Small tables with named rows and columns. After each table, cells are looked up by row and column.

Ves
         Vimeka   Muk  Sokes   Dod  Komi  Sigu  Rogiret
Voz        0.59  0.27   0.54  0.46  0.45  0.55     0.36
Dun        0.51  0.37   0.64  0.40  0.59  0.46     0.62
Geluzel    0.49  0.43   0.59  0.87  0.61  0.74     0.34
Geza       0.79  0.41   0.60  0.28  0.40  0.35     0.75
Sevol      0.50  0.52   0.42  0.34  0.16  0.43     0.69

Dun, Rogiret => 0.62
Voz, Sigu => 0.55
Geluzel, Muk => 0.43
Voz, Dod => 0.46
Voz, Komi => 0.45
Sevol, Sokes => 0.42
Sevol, Komi => 0.16
Geluzel, Dod => 0.87
Geza, Sokes => 0.60
Geza, Sigu => 0.35
Sevol, Muk => 0.52
Dun, Sokes => 0.64
Geza, Komi => 0.40
Sevol, Sigu => 0.43
Voz, Vimeka => 0.59
Geluzel, Rogiret => 0.34
Geluzel, Sigu => 0.74
Geza, Rogiret => 0.75
Dun, Muk => 0.37
Geza, Muk => 0.41
Row with the largest Muk: Sevol

Table Selolud
cols = Vapid, Suz, Mavubev, Zoles, Salap, Takuba
Nov: [7110, 4674, 6525, 4320, 6192, 3805]
Feful: [4478, 6357, 5660, 7393, 5278, 5330]
Gezed: [5967, 7261, 6990, 7524, 7078, 6418]
Gev: [6659, 8061, 5440, 7109, 4169, 5421]
Givoma: [4182, 3383, 6342, 4373, 4663, 7410]
Dos: [5216, 4103, 4496, 6247, 4746, 7551]
Kas: [3835, 5878, 7395, 8350, 4873, 5965]
Badu: [6252, 6041, 1926, 7602, 6022, 6022]
Savon: [6499, 6341, 5060, 3491, 3533, 3872]
Rerikam: [4604, 6024, 5975, 3781, 5077, 4404]
Ropat: [7230, 4299, 7444, 7062, 5926, 3753]
Ramo: [3666, 6074, 4431, 5777, 7847, 4333]
Lipud: [5299, 6538, 8031, 4376, 6165, 5165]

Lipud, Salap: 6165
Badu, Zoles: 7602
Ropat, Salap: 5926
Feful, Suz: 6357
Rerikam, Salap: 5077
Ropat, Takuba: 3753
Ropat, Mavubev: 7444
Gezed, Suz: 7261
Feful, Salap: 5278
Lipud, Suz: 6538
Dos, Zoles: 6247
Nov, Vapid: 7110
Feful, Vapid: 4478
Nov, Takuba: 3805
Ramo, Zoles: 5777
Gezed, Zoles: 7524
Dos, Vapid: 5216
Gev, Vapid: 6659

Table Bagufal
columns: Nid, Zonarom, Baf, Zibo
Suveg: [194, 144, 120, 181]
Sar: [100, 201, 187, 234]
Tof: [220, 150, 187, 41]
Lisibig: [192, 182, 154, 71]
Ruve: [131, 123, 112, 204]
Meri: [68, 122, 71, 93]

Lisibig, Zibo => 71
Meri, Nid => 68
Sar, Zibo => 234
Sar, Zonarom => 201
Ruve, Baf => 112
Suveg, Zibo => 181
Sar, Nid => 100
Suveg, Zonarom => 144
Tof, Zonarom => 150
Suveg, Baf => 120
Tof, Nid => 220
Ruve, Zibo => 204

Ved:
cols = Virugi, Vig, Daku, Bosim, Tilo
Rud: [143, 192, 146, 26, 119]
Pagefe: [91, 223, 132, 156, 130]
Ripid: [182, 219, 88, 144, 160]
Kir: [210, 126, 241, 136, 170]
Dibe: [71, 99, 253, 140, 174]
Sefi: [139, 178, 118, 191, 158]
Gonele: [161, 110, 154, 96, 123]
Fop: [184, 124, 246, 137, 173]
Pubid: [188, 81, 137, 146, 181]
Nezefa: [94, 152, 189, 99, 117]
Geso: [93, 149, 155, 20, 117]
Gisi: [83, 157, 131, 178, 145]
Mutopus: [134, 151, 132, 67, 127]
Zosuze: [129, 148, 163, 195, 172]

Kir, Virugi => 210
Pagefe, Bosim => 156
Dibe, Daku => 253
Nezefa, Vig => 152
Mutopus, Bosim => 67
Mutopus, Tilo => 127
Sefi, Bosim => 191
Ripid, Virugi => 182
Mutopus, Virugi => 134
Fop, Daku => 246
Gisi, Vig => 157
Nezefa, Tilo => 117
Pagefe, Daku => 132
Sefi, Virugi => 139

Table Zetanas
	Vul	Dova	Muzam
Biz	1.5	26.4	22.8
Pud	36.9	-56.6	-68.1
Zomo	70.9	-62.9	22.8
Fak	32.4	8.9	59.7
Ruki	1.5	28.2	19.5
Nekof	1.5	21.9	8.1
Zan	1.5	25.3	83.1
Sapami	1.5	21.9	22.8
Munirum	1.5	30.1	32.3

Vul of Zan is 1.5
Muzam of Ruki is 19.5
Muzam of Biz is 22.8
Muzam of Sapami is 22.8
Dova of Sapami is 21.9
Dova of Biz is 26.4
Dova of Fak is 8.9
Vul of Zomo is 70.9
Muzam of Pud is -68.1
Dova of Munirum is 30.1
Vul of Pud is 36.9
Vul of Biz is 1.5
Muzam of Fak is 59.7
Dova of Ruki is 28.2
Vul of Nekof is 1.5
Dova of Zan is 25.3
Dova of Nekof is 21.9
Muzam of Zomo is 22.8
Muzam of Zan is 83.1
Vul of Munirum is 1.5

